zab: [ 67 131 115 133  71 132  71 131  71 134]
vir: [113 157 112 155 105 156 113 131  70 134]
moti: [ 67 131  74 133  71 132  71 131  71 134]
Vido: [123 131  74 133  71 133 123 127 119 128]
tail: [131  74 133  71 133] -> [123 127 119 128]
tail: [156 113] -> [131  70 134]
tail: [113 131  70] -> [134]
tail: [131 115] -> [133  71 132  71 131  71 134]
tail: [131  74 133  71 132] -> [ 71 131  71 134]

tagu: [128 120  70 129 109 116]
kave: [170 108  70 129 108 116]
zab: [126 108  71 130 109 116]
tail: [ 71 130] -> [109 116]
tail: [108  70] -> [129 108 116]
tail: [108  71 130 109] -> [116]
tail: [129 108] -> [116]
tail: [108  71 130] -> [109 116]

vir: [118 142 121 178 168 122 157 175 147 143 142 140]
moti: [159 125 148 156 160 112 167 130 125 125 143 140]
kave: [158 147 125 120 160 112 167 130 125 125 125 121]
sato: [151 141 165 138 156 152 100 157 171 105 175 114]
Rifez: [112 125 147 156 168 123 157  98 149 149 148 153]
vad: [153 130 152  97 103 152 114  98 126 131 132 133]
pevo: [154 130 153  95 101 154 114  96 125 132 131 133]
zab: [112 125 147 156 112 161 105 144 149 149 175 157]
Vido: [158 147 126 121 160 112 167 131 125 126 125 121]
tail: [152 114  98] -> [126 131 132 133]
tail: [125 143] -> [140]
tail: [ 98 149] -> [149 148 153]
tail: [147 126] -> [121 160 112 167 131 125 126 125 121]
tail: [178 168 122] -> [157 175 147 143 142 140]
tail: [168 122 157] -> [175 147 143 142 140]
tail: [121 160 112 167] -> [131 125 126 125 121]

Dezoz: [123 133 107 143 120 158  99 146]
zab: [128 133 120 134 132 136 129 146]
pevo: [140 151 107 143 119 158  99 119]
kave: [123 133 120 134 132 130 129 146]
tail: [107 143 119 158  99] -> [119]
tail: [123 133 120] -> [134 132 130 129 146]

Rifez: [100 125  81 103]
vad: [ 99 125  81 146]
Dezoz: [156 132 150 129]
kave: [100 126  81 103]
tail: [132 150] -> [129]
tail: [100 125  81] -> [103]

vad: [ 99 163  85  72  66 111  70 112  82 134 171  75 102  83 128 102 159  82
  74  83  68 143 185 110  77 113  62 165  83 173 167  70  74  81  66  91]
Vido: [125 150  87  75  73 158  71 129  92 119 153  75 116  72  75  69 116  87
  70  96  68 125 173 125  86 131  73 152  94 160 165  68  70  88  73 107]
pevo: [ 73 172 134  86  67 158  72  76  85 172 182 115  73 110 163 157 152 134
 119  78  72 164 181  74 112  71  74 174  70 173 175  83  80  91  81  81]
Dezoz: [190  69  91 126 162  72 148 184 166  64  71 120 185 103  74  74  73  92
  88 182 149  65  81 189 112 175 146  66 175  67  85 136 127 154 126 179]
vir: [121 154  85  66  70 107  70 129  88 130 175 103 106  84 111 103 137  81
  74  89  67 138 175 119  75 132  70 153  80 163 165  72  74  81  72  91]
Rifez: [109 158 142  72  74 148  72 122 111 158 151 105 104  85  76  83 115 140
  72 113  69 150 171 103 130 125  76 165  89 168 170  71  69 119  74 113]
Deper: [180  69  65 118 148  67 139 178 125  63  71  69 169 103  81  75  74  66
  88 140 136  68 109 175  63 163 134  69 158  96 111 118 119  85 115 139]
moti: [101 121  71 131 125  77 126 104  91  94 168  83 109 129 179 174 182  74
 153  98 132  99 169 107  77 100 125 135 110 150 161 140 140  77 133  95]
tail: [104  85] -> [ 76  83 115 140  72 113  69 150 171 103 130 125  76 165  89 168 170  71
  69 119  74 113]
tail: [64 71] -> [120 185 103  74  74  73  92  88 182 149  65  81 189 112 175 146  66 175
  67  85 136 127 154 126 179]
tail: [158  72] -> [ 76  85 172 182 115  73 110 163 157 152 134 119  78  72 164 181  74 112
  71  74 174  70 173 175  83  80  91  81  81]

vir: [142  95  91 162 147 163 102 148 124  99 154 105 119 111 133 113 127  98
 150 119 123 129 161]
sato: [116 153 118 107  95 132 125 123 125  79 120 160 106 142 127 168  92 173
 163 115 168 169 130]
moti: [116 153 119 107 127 150 112 137 125  79 119 160 106 142 127 167  92 173
 163 116 168 169 131]
Vido: [132 119 102 140 127 150 111 137 125  90 140 127 114 142 128 135 113 129
 155 117 141 146 148]
Deper: [142  95  90 162 147 163 102 148 124  98 154 106 119 111 133 113 127  98
 150 119 123 130 160]
vad: [191 100  66  71 123 135 130 134 135 104  87 120 110 143  96 152 118  99
 126 159  79 165 190]
tail: [126 159] -> [ 79 165 190]
tail: [150 112 137 125  79] -> [119 160 106 142 127 167  92 173 163 116 168 169 131]
tail: [127 150 111 137 125] -> [ 90 140 127 114 142 128 135 113 129 155 117 141 146 148]
tail: [ 98 150 119 123 129] -> [161]
tail: [124  98 154] -> [106 119 111 133 113 127  98 150 119 123 130 160]
tail: [163 115 168] -> [169 130]
tail: [120 110] -> [143  96 152 118  99 126 159  79 165 190]

